data =
[[-21.0 -59.3 -26.8 -30.3 -42.4]
 [ 18.3 -26.3  -6.2 -30.3 -13.6]
 [ -4.5 -40.0  -1.9   7.2 -14.5]
 [ 28.8 -17.8   4.7   7.0  -7.3]]
Counting starts at 1.
The entry in row 1 and column 3 -> -26.8
Report the entry directly above 7.2.
Answer: -30.3
Report the entry at row 1, column 2.
Answer: -59.3
The entry at row 2, column 1 is 18.3
The bottom entry of the column that holds the largest entry: 28.8
The bottom-right entry: -7.3
Report the entry in row 3 and column 2.
Answer: -40.0
The entry just right of -40.0 is -1.9
The entry directly above -40.0 is -26.3
The top-right entry is -42.4
Report the entry just right of the largest entry.
Answer: -17.8
Report the entry at row 1, column 1.
Answer: -21.0
The entry directly below -26.8 is -6.2

x =
[[ 0.15 -0.02  0.14 -0.06 -0.02 -0.11 -0.04 -0.14  0.10  0.06]
 [-0.05 -0.01 -0.05  0.07  0.01 -0.05 -0.06 -0.03  0.04 -0.08]
 [ 0.11 -0.10  0.11 -0.12 -0.10 -0.07 -0.04 -0.14 -0.03  0.09]
 [ 0.16 -0.13  0.16 -0.15 -0.14 -0.07 -0.03 -0.17 -0.05  0.13]]
Rows and columns are numbered from 1.
The entry in the top-right corner: 0.06
What is the entry just left of the smallest entry?
A: -0.03
The entry at row 2, column 1: -0.05
The entry in row 1 and column 3 -> 0.14
What is the entry at row 3, column 1?
A: 0.11
The bottom-left entry: 0.16
The entry directly above the smallest entry: -0.14
The entry in row 1 and column 1 -> 0.15
The bottom-right entry is 0.13
The entry in row 1 and column 2 -> -0.02
The minimum: -0.17
The entry directly below -0.08: 0.09
The entry directly above -0.12 is 0.07
The entry directly above -0.15 is -0.12
What is the entry at row 3, column 2?
A: -0.10

Read these off the matrix that follows.
1) What is the entry just right of the largest entry?
2) What is the fourth entry in reading order?
3) What is the entry just right of 30.14?
4) What is the entry just left of 59.37?
5) What is the entry just right of 40.49?
[[  17.80   37.26   41.01  204.78   83.91   28.32   31.51   27.52   24.93
    20.09   21.91  -60.63   34.78]
 [  40.49   34.67   26.01   12.59   21.97   22.04   27.29  116.30   29.53
    28.26   30.96   21.37 -241.88]
 [  30.97   28.21   19.19   52.12   36.61   49.21   29.33   37.90   30.56
    59.37  -20.00   39.29   47.17]
 [  32.27   30.14   25.16   41.36   29.90   33.13   30.01   27.12   34.37
    32.76   27.57   21.44   43.61]
 [  31.59   32.08   29.34   13.96   25.83   32.04   28.97   32.26   28.50
    33.68   30.11   32.54   24.87]
 [  42.00   34.02   25.47   17.47   47.76   24.00   30.85   29.03   56.66
    37.56   31.13   35.78   32.47]]
1) 83.91
2) 204.78
3) 25.16
4) 30.56
5) 34.67

Read these off the row that follows.
1) Which number is the entry just left of 74.31?
2) Which number is the entry just right of -48.59?
3) Which number is the entry just left of the centre entry?
4) Which number is the largest entry?
   4.67  -127.99    -4.79   -48.59    60.31    69.96   -60.02    74.31   177.28
1) -60.02
2) 60.31
3) -48.59
4) 177.28

Read these off the row that follows.
1) Which number is the 1st entry from the right?
2) Which number is the third entry?
3) Which number is the largest entry?
4) Which number is the 1st entry from the left?
5) Which number is the entry just right of -3?
array([ -3,  44,  39,  10,  50,  22, -15, -41,  17])
1) 17
2) 39
3) 50
4) -3
5) 44

Questions about the grid below. Counting starts at 1.
1) Read off the entry just right of 4.9.
2) Read off the entry at row 3, column 1.
3) Read off the entry in row 1 and column 1.
4) Read off the entry directly above -1.6.
5) Read off the entry just left of 4.2.
6) Read off the entry directly above -6.6.
7) Read off the entry in the top-right corner.
8) Read off the entry just right of 0.6.
array([[  6.4,   1.2,  -0.1, -10.5,  -4.0,   8.2, -17.7],
       [  6.0,  -3.4,  -3.5,   5.8, -17.8,  11.1,  -2.5],
       [ -8.4,  -1.6,  -4.3,  -5.6,   2.6,  -6.6,  17.8],
       [ -0.4,  -2.1,  -5.0,   5.8,   8.2, -32.9,  12.3],
       [ -3.5,  -8.8,  20.9,   6.6,  29.8, -11.8,  17.7],
       [  1.1,   3.7,  -1.3, -16.6,   8.0,   8.0,  -7.7],
       [  5.4,  -0.7,   5.3,   4.5,  -0.5,  25.3, -12.2],
       [ 11.2,   5.9,  -0.6,   9.7,  -7.5,  12.4,  15.6],
       [ -7.1,   4.9,   6.2,   5.1,  -9.9,   3.0,  -9.5],
       [-13.8,  53.9,  -2.3, -67.7,  19.9, -56.2, -16.5],
       [  1.1,   5.7,  -6.4,   5.5,   3.6,  14.4,  -9.2],
       [ 38.2,   8.5,  -8.2, -16.2,  -3.7,  10.8, -27.8],
       [  4.1,  -3.0,  -4.7,  -0.8,  -9.9,  -3.3, -13.4],
       [ -5.6,  -1.9,  13.8, -15.2,   3.4,   0.6,   4.2]])
1) 6.2
2) -8.4
3) 6.4
4) -3.4
5) 0.6
6) 11.1
7) -17.7
8) 4.2
